A small network was shown many inputs. Here are its activations along a few directions, one row for each input.
Each table varies a few parts of the input and shows all the possible inputs, shuffled.
Descriptions start from the smaller parts, as in this example, which fits no table here: line(6) and (point or line(11) or (values(2) and ring(8))).
Shared parts are said once, and a part with two or three values counts as separate values.
In the rows, 128 means zero.

Other details of the inputs vary at random and push rows far along two fixed directions, the same in every table; ignore that.

Table:
row 1: [127 133 179 108 133 102 108 159 146 121 120]
row 2: [143 102 129 180  98 188 117 129  97 172 123]
row 3: [130 127 156 121 138 115 131 137 138 133 124]
row 4: [111 129 113 150 128 125 127 111 113 131 132]
row 5: [127 126 103 135 118 139 135 114 115 130 131]
row 6: [ 87 141  58 137 157  88 155  62 138  97 147]
row 7: [110 127 116 152 129 124 127 109 116 132 132]
row 8: [123 115 112 147 124 134 134 102 123 136 131]
row 9: [139 132 144 109 126 136 126 141 145 122 127]
row 10: [156 117 192 126 111 143 100 195 114 157 111]
row 11: [124 120 118 139 136 125 134 121 122 138 128]
row 12: [145 139 155 107 125 129 129 149 146 118 129]
row 13: [109 125  89 159 126 132 127 105 104 134 134]
row 14: [125 141 148 120 127 113 119 145 126 121 128]
row 15: [134 143 184 103 129 102 110 169 139 117 124]
row 16: [166  87 180 192  72 217  87 181  78 203 108]
row 17: [131 144 167  99 127 109 109 167 135 117 121]
row 18: [120 126  88 160 134 148 142 100 103 135 122]
row 19: [114 151 134  73 169  70 151 115 176  88 134]
row 20: [134 125 111 137 124 143 133 121 129 128 134]
row 21: [138 129 147 112 123 122 126 139 135 122 128]
row 22: [119 138 119 135 124 125 125 127 114 127 130]
row 23: [134 142 169 106 128 103 109 170 136 116 124]
row 24: [117 111  97 146 126 140 133  93 122 137 129]
row 25: [122 138 144 115 128 116 114 146 127 122 124]
row 26: [124 133 166 123 132 105 116 144 138 123 126]
row 27: [123 121  99 132 121 142 131 111 117 131 129]
row 28: [130 120 137 118 126 126 124 128 137 127 125]
row 29: [135 128 135 118 127 139 128 130 143 126 128]
row 30: [129 127  83 163 125 164 142  95 114 128 128]
row 31: [128 137 176 104 131 105 107 163 141 119 121]
row 32: [143 141 180  93 133 109 123 170 142 123 121]
row 33: [120 121 120 133 136 131 133 117 124 139 125]
row 34: [132 130 157 106 137 117 125 149 138 129 121]
row 35: [114 123  86 145 130 145 139 103 106 143 128]
row 36: [125 118 114 129 124 136 128 114 125 131 128]
row 37: [119 113  88 159 125 158 138  87 122 142 132]
row 38: [138 132 118 125 122 140 131 133 130 124 132]
row 39: [140 136 179  90 136 111 119 170 145 124 118]
row 40: [141 131 152 119 128 129 130 135 148 124 130]
row 41: [142 134 157  93 122 121 118 159 140 119 122]
row 42: [121 157 135  68 168  63 151 128 174  80 138]
row 43: [127 135 156 120 131 105 112 153 133 120 127]
row 44: [139 126 141 113 124 119 123 144 135 120 128]
row 45: [134 133 119 120 122 145 131 130 132 126 129]
row 46: [121 130  99 140 129 138 141 111 109 138 130]
row 47: [137 120 148 119 128 115 122 138 142 124 127]
row 48: [127 120  91 153 124 150 139 101 122 133 136]
row 49: [137 126 170 111 139 106 123 156 145 129 122]
row 50: [128 120 112 150 126 145 139 101 130 136 134]
row 51: [135 121 128 137 128 135 131 122 140 129 132]
row 52: [136 125 152 117 126 119 126 135 139 124 128]
row 53: [121 102 121 189 106 160 105 128  85 168 122]
row 54: [ 96 139  40 115 151 107 166  52 140  93 147]
row 55: [118 128  95 135 130 140 138 112 111 138 127]
row 56: [110 156 100  89 164  80 163  96 157  89 142]
row 57: [130 125 115 131 120 135 133 118 120 129 131]
row 58: [134 127 113 139 125 140 131 117 120 119 122]
row 59: [142 132 146 103 122 118 121 155 136 117 126]
row 60: [125 125 114 135 133 128 134 125 118 135 129]
row 61: [134 130 163 113 137 113 129 146 139 130 124]
row 62: [124 125  90 141 122 157 138 104 121 134 132]
row 63: [128 120  98 138 120 137 132 115 115 129 132]
row 64: [142 103 110 179  97 189 117 131  91 168 124]
row 65: [113 131 118 135 128 126 120 122 117 129 128]
row 66: [113 150  98  88 155  80 160  88 164  80 145]
row 67: [139 137 133 118 122 137 132 137 135 123 131]
row 68: [105 143  51 121 158 103 170  57 156  88 153]
row 69: [138 137 148 106 132 115 126 158 131 125 124]
row 70: [125 111 112 198 104 177 108 125  73 162 114]
row 71: [153 101 168 147 100 156  99 168 109 159 116]
row 72: [131 117 125 131 125 125 127 123 130 128 130]
row 73: [138 128 148 114 129 133 126 136 149 124 127]
row 74: [119 135 114 136 125 122 122 131 114 126 130]
row 75: [123 125 122 137 134 130 138 118 120 138 128]
row 76: [116 130 141 127 131 115 116 132 130 126 125]
Description of these inputs: line(4) and (point or (values(3) and line(6))).
- The inputs of row 25 and row 62 match in every part but the line(4) part. If row 70 is changed in the same way as row 25 into row 62, which row does it become? => row 30
- The inputs of row 41 and row 55 match in every part but the line(4) part. If row 57 is changed in the same way as row 41 into row 55, which row does it become? => row 32
- Which other rows does row 71 become when the line(4) part takes its other values? List them by row number. => row 42, row 43, row 48
- Which other rows does row 31 become when the values(3) part takes its other values? List them by row number. => row 4, row 43
- A walk changes only the line(6) part. It starts at row 24 and steps to row 28. List the rest of the walk in order. => row 36, row 54, row 27, row 41

Table:
row 77: [128 150  78 122 145 143 166  92 142 107 137]
row 78: [109 136 125 115 131 123 121 125 125 127 125]
row 79: [121 127 101 143 151 121 160  91 137 127 136]
row 80: [ 89 136  86 124 146 104 139  85 127 118 135]
row 81: [120 124 189 108 132  98 101 165 135 137 116]
row 82: [144 145 172 106 106 120  95 180 132 108 124]
row 83: [ 97 131  88 144 138  85 128  90 126 102 142]
row 84: [100 159  78 132 148 111 148  99 115 106 136]
row 85: [131 115 133 116 135 134 140 111 151 135 129]
row 86: [123 103 142 127 143 115 137 105 150 141 128]
row 87: [155 139 126 105 114 149 132 133 156 100 135]
row 88: [111 114  97 125 150 116 157  73 152 126 138]
row 89: [140 139 178 112 110 109  94 178 132 112 125]
row 90: [156  90 165 157  94 200 105 153 109 187 111]
row 91: [141  61  81 248  73 229 112  93  60 204 126]
row 92: [162  90  94 143  97 193 136 150  71 186 116]
row 93: [120 155 152  75 136 108 118 149 150 103 123]
row 94: [116 139  54  98 136 111 149 124  88 123 131]
row 95: [123 163 128 113 134 124 127 147 120 110 124]
row 96: [157 133 186 111 134 127 130 167 150 132 120]
row 97: [ 89 139  94 149 160  83 143  93 115 118 135]
row 98: [ 85 118 104 140 149  93 130  89 123 132 130]
row 99: [149 130 119 120 116 145 135 122 150 108 138]
row 100: [153 130 216  98 148  90 125 176 166 123 119]
row 101: [132 148 184 116 133 105 109 181 122 128 117]
row 102: [ 96 142  96 149 151  98 140 102 110 122 134]
row 103: [156 112 187 118 121 111 113 156 159 121 127]
row 104: [155 128 175  89 122 150 122 159 160 129 119]
row 105: [134 150 114 108 150 121 160 112 154 106 135]
row 106: [135 121 106 174  80 189  96 141  79 148 122]
row 107: [140  99 165 185  82 162  75 172  80 171 115]
row 108: [130 129  82 128 131 127 152  83 152 100 148]
- The inputs of row 90 and row 78 match in every part but one. If row 87 is changed in the same way as row 90 into row 78, which row does it become? => row 106
- What is each input in this table made of? => values(2) and (point or (values(3) and line(5)))
- Which other rows does row 84 become when the line(5) part takes its other values? List them by row number. => row 95, row 97, row 101, row 102
- Which other rows does row 88 become when the values(3) part takes its other values? List them by row number. => row 79, row 91

Table:
row 109: [142  95 204 137 137 124 100 177 125 177 106]
row 110: [119 138 171  90 170  71 135 145 172 107 130]
row 111: [ 96 135  81  94 152  88 138 105 135 105 141]
row 112: [150 109 233 125 124 118  96 192 146 152 108]
row 113: [ 96 169  71  89 143  79 147  92 157  60 153]
row 114: [125 158 170  65 135  80 116 185 144  99 118]
row 115: [113 123 104 128 111 125 116 112 126 113 143]
row 116: [179 139 209  54 138 142 117 211 169 113  85]
row 117: [ 90 171  52 106 146  93 153  92 126  81 140]
row 118: [105 107  79 120 127  97 132  67 138 118 139]
row 119: [138 105 178 134  97 149  87 199  84 180  99]
row 120: [158 122 194 114 110 194 131 185  97 208 110]
row 121: [135 202 174  39 144  58 118 188 172  54 125]
row 122: [114 152  75 156 112 155 122 119  68 131 127]
row 123: [153 125  60 124 131 124 176 100 134 109 152]
row 124: [119  73 113 198 124 157 119  86 101 182 126]
row 125: [162 104  78 172 109 182 158 135  56 176 127]
row 126: [120 119 114 186 111 149 126  83 133 124 140]
row 127: [146 153 168 119 103 137  83 194 118 120 122]
row 128: [103 171  75 141 155  98 156  70 157  74 150]
row 129: [ 89 128  55  94 164  75 148  78 135 111 141]
row 130: [111 100 106 204 124 171 123 111  89 172 126]
row 131: [148  86 188 143  76 153  76 171 112 163 115]
row 132: [118  94 106 154 102 149 105 114 101 150 135]
row 133: [108 121  89 135 107 123 123  86 133 106 144]
row 134: [122  71 117 201 115 155 119  78 108 178 123]
row 135: [101 158  89 143 161 112 161  91 112 110 135]
row 136: [119  92 114 209 109 174 118  96 100 162 134]
row 137: [139  91 112 171  87 213 143  87 118 192 139]
row 138: [148  85 206 168 107 153  90 167 121 173 115]
row 139: [146 103  83 158 120 219 138 117  76 169  95]
row 140: [126 136 191  78 175  63 143 157 146 126 113]
row 141: [132 129  58  95 153 144 161  57 176  75 132]
row 142: [141 112 207 141 129 128 108 186 117 171  98]
row 143: [143  95 185 114 104 126  84 183 114 168 109]
row 144: [131 135 192  80 154  55 133 127 203  81 135]
row 145: [139  96 175 129 105 140  89 190  85 189  96]
row 146: [183 141 163  65 141  95 146 192 163 101 138]
row 147: [154 141 233 109 126 105  99 186 173 102 128]
row 148: [106 153 105 135 152  98 149  90 157  88 144]
row 149: [107 152  88 108 126 102 130  96 147  74 154]
row 150: [ 89 158  64  94 154  89 157  95 111  95 138]
row 151: [ 88 147  66  90 159  82 159  92 111 105 135]
row 152: [ 96 124  70 119 133 104 137  88 126 115 139]
row 153: [ 96 167  82 133 166  92 165  85 142  92 136]
row 154: [175 144 200  32 146 117 125 185 206  76 105]
row 155: [117 141  94 188 131 156 126 104 106 133 134]
row 156: [ 99 135  88 139 150  89 159  50 172  82 152]
row 157: [122 166 148  69 138  86 114 166 156  79 137]
row 158: [141 104 203 136 136 120 109 179 117 179  95]
row 159: [155 147 206 133 118 126  95 172 157 106 130]
row 160: [142 106  74 145 129 199 136 106 118 144 111]
row 161: [156  77  95 177  89 226 120  91 117 153 110]
row 162: [128 113  98 160 112 208 156 111  91 209 123]
row 163: [101 183  75 129 171  94 167  79 128  82 142]
row 164: [142 116 200 159 119 153 109 187  87 176 102]
row 165: [113 104 121 145 151 106 138  96 135 146 123]
row 166: [112  89  86 151 114 136 114  92 102 155 134]
row 167: [180 135 150  73 132  95 151 156 175  84 149]
row 168: [145 172 196   9 166  85 157 170 212 104 139]
row 169: [118 125 116 184 129 155 121 120 107 147 129]
row 170: [166 138 230 142 101 135  85 179 156 116 121]
row 171: [ 98 162  67 116 139 114 144 104  95 102 136]
row 172: [158 122 196  94 112 168 130 169 150 170 125]
row 173: [109  94  87 158 120 151 122 116  51 188 113]
row 174: [124 147 103 140  96 132 111 105 133  92 143]
row 175: [124 148 112 185 125 153 125 122  98 141 119]
row 176: [ 95 133  92 134 171  99 167  84 112 130 129]
row 177: [136  95 108 167  97 217 143  95 110 196 142]
row 178: [153 110 187 150  66 165  72 178 113 143 119]
row 179: [107 113  82 159 104 150 117 108  94 141 134]
row 180: [123 147 175  97 155  77 134 141 178  91 133]
row 181: [135 172 151  80 122  92 107 149 165  63 143]
row 182: [191 125 169 108 114 136 136 205 118 146 117]
row 183: [122 129  84 187  83 180 100 120  78 143 130]
row 184: [ 89 155  76 128 173  84 172  75 144  98 136]
row 185: [112 113  97 153 110 153 108 133  89 150 130]
row 186: [153 138  71  94 137  88 185  80 179  67 164]
- The inputs of row 158 and row 124 match in every part but one. If row 162 is changed in the same way as row 158 into row 124, which row does it become? => row 177
- The inputs of row 123 and row 146 match in every part but one. If row 154 is changed in the same way as row 123 into row 146, which row does it become? => row 160
- What is each input in this table made of? => line(6) and (values(3) or (values(2) and line(5)))
- Which other rows agree with row 131 in the line(6) part? List them by row number. => row 118, row 126, row 133, row 134, row 137, row 144, row 156, row 161, row 170, row 174, row 178, row 186
- Which other rows does row 177 become when the values(3) part takes its other values? List them by row number. => row 141, row 167
- Which other rows does row 183 become when the line(5) part takes its other values? List them by row number. => row 113, row 143, row 152, row 179
- Which other rows does row 130 become when the values(2) part takes its other values? List them by row number. => row 185
- Which other rows does row 157 become when the values(2) part takes its other values? List them by row number. => row 169

Table:
row 187: [184  76 248 159  68 202  62 215 123 185 104]
row 188: [118  93  91 160 120 179 135 107  84 180 123]
row 189: [103 121 112 146 127 117 123  87 133 116 141]
row 190: [ 72 186  53 112 187  40 170  72 145  59 153]
row 191: [145 174 231  81 146  72 103 214 156  98 113]
row 192: [ 96 119 118 159 130  96 109 106 114 122 135]
row 193: [144 148 154  33 162  80 159 140 188  95 132]
row 194: [ 79 182  49 111 180  82 181  56 151  64 152]
row 195: [137 106  37 173  47 215  91 128  50 155 129]
row 196: [131 104 137 160 103 151 108 117 131 145 122]
row 197: [144 136  84  67 154 101 186  90 175 102 139]
row 198: [151  84  88 182 100 193 133  76 124 152 141]
row 199: [138 167 128  94 157 122 161 121 166  85 139]
row 200: [ 90  99  89 176 122 132 123 118  66 175 113]
row 201: [167 158 238  85 133 122 107 219 158 113 110]
row 202: [143 134 227  58 135  93 106 205 151 138 109]
row 203: [ 98 130  95 111 156  87 142 109 118 129 130]
row 204: [128 106 181 160 102 127  82 157 112 151 117]
row 205: [164 109  72 206 104 222 151  94  87 168 128]
- What is each input in this table made of? => point or (values(3) and line(6))
- Which other rows does row 196 become when the values(3) part takes its other values? List them by row number. => row 188, row 201
- A walk changes only the line(6) part. It starts at row 197 and steps to row 193. List the rest of the walk in order. => row 188, row 202, row 203, row 200
